[ -8  36  -7 -19  25 -16  13  15 -17 -26 -15 -20 -34  38 -28  -8  35  32] : muk
[ 53  -8  66  54  56  70  67  71 -44  10  31  25   9  34 -14 -59  21  35] : tid
[ 25 -15  28  31  26  21  30  38 -18  -9   1   2 -11  36  -7 -19  29  24] : Pode
[ 33  38  50  55  46  81  48  70 -31  37  41  40  31  16  16 -44   2  21] : falo
asked: [-11  36  -7 -19]  Pode
asked: [-16  13  15 -17]  muk

[-54  49 -63 -22 -59 -16  21  -7   0 -20  76  -2  -2 -35 -10 -45  -5   2
  31  25  39   9] : mema
[-56  52 -24   3 -50 -23  14  -9  -1 -50  48 -20  15 -38 -23  11  -1  11
  34  28   2 -20] : zapo
[-50 -23  13  -9 -50 -23  14  -9  -1 -50  48  -2  -2 -54 -23  30  -2  10
  14   4  21 -21] : Siru
[-56  52 -24   3 -35 -23  14  -9  -1 -50  48 -20  15 -38 -23  11  -1  11
  34  28   2 -20] : ziger
asked: [-56  52 -24   3 -35 -23  14  -9  -1 -50  48 -20  15 -38 -23  11  -1  11
  34  28   2 -20]  ziger
asked: [-54  49 -63 -22 -59 -16  21  -7   0 -20  76  -2  -2 -35 -10 -45  -5   2
  31  25  39   9]  mema
asked: [-56  52 -24   3 -50 -23  14  -9  -1 -50  48 -20  15 -38 -23  11  -1  11
  34  28   2 -20]  zapo

[-16  47   4  39  15  49 -10  21  55   3  11 -21  -6   2  -5 -24   3  50
  34  -8  23 -13  -3 -36  -7  21  26   5   8  28   0 -13  -6   3] : talo
[-16  14  -9  21  26  21  13  59  38   9 -34 -20 -37 -48   5 -23  19  42
  37  -9  32  24 -14 -39  32 -13 -33   1  18 -14  11 -12 -24  10] : rumek
[  0 -36  20 -50 -14 -40   6 -59 -72 -12  22  25  26  35  10  37 -13 -71
 -38   1 -26  28 -13  54 -12  15  23 -22 -15  -1  -1  18  39 -19] : sez
[ -5  23  -2  44  18  54  -9  72  54  28 -34 -18 -36 -48 -10  -2  21  42
  29  -6  22  -1 -10 -32   3 -19 -32  17  20 -13  -1   3 -24  22] : Ket
[ 20 -10  -8 -19   0 -18 -10 -22 -22 -22   8  29  37  19 -10 -12 -11  23
  -6   7 -19 -15  25  13 -13  -3   8   8 -15   7   0   7  -9 -13] : Leg
[ 14  17   6  11   3 -17  -3  18  25 -12  20  18  15  30   6 -13  -3  41
  18  17 -10  -5  23 -25  -4  24  30  -1   3  33  -5  19 -24   9] : lup
[-11  44   6  32   9  24  -3  22  53  -4  19 -20  -6  17   4 -22   1  48
  34   4  14  -9   6 -38   1  29  33  -1  10  35  -3  -9 -13   7] : mol
[ 13 -31  -5 -48 -46 -26  19 -57 -68 -22   4   8  24  13   9   8 -16 -46
 -30   8 -23 -15  25  67  12 -19  -5 -14  -2 -13  -7  -4  23 -19] : Mopon
[ 10 -36   5 -50 -47 -38  23 -58 -72 -18   8   5  14  19  15  20 -16 -69
 -37  14 -26 -13  23  70  21 -17   0 -22   2 -10  -7   4  28 -13] : gopo
[ -8   7 -19  30   7  17  -2  23  51  -6  21 -16  -5  20   6 -21   1  47
  33   8  11  -8   9 -38   2  30  34  -3  11  36  -4  -4 -15   8] : rifi
asked: [ -6   7 -19]  Leg
asked: [-33   1  18]  rumek
asked: [  9  24  -3  22  53  -4  19 -20  -6]  mol
asked: [-10 -32]  Ket

[-80  26 -60 -42  -8  35 -49 -45 -35  36   3] -> Dev
[-80  26 -60 -42  -8  35 -67 -47 -26  30  19] -> zot
[-26 -60 -65 -46 -28 -12  18 -45 -35  36   3] -> Vatel
[-22 -76 -26 -57 -65 -79 -46 -46 -31  35   4] -> Todo
asked: [-80  26 -60 -42  -8  35 -49 -45 -35  36   3]  Dev
asked: [-26 -57 -65]  Todo

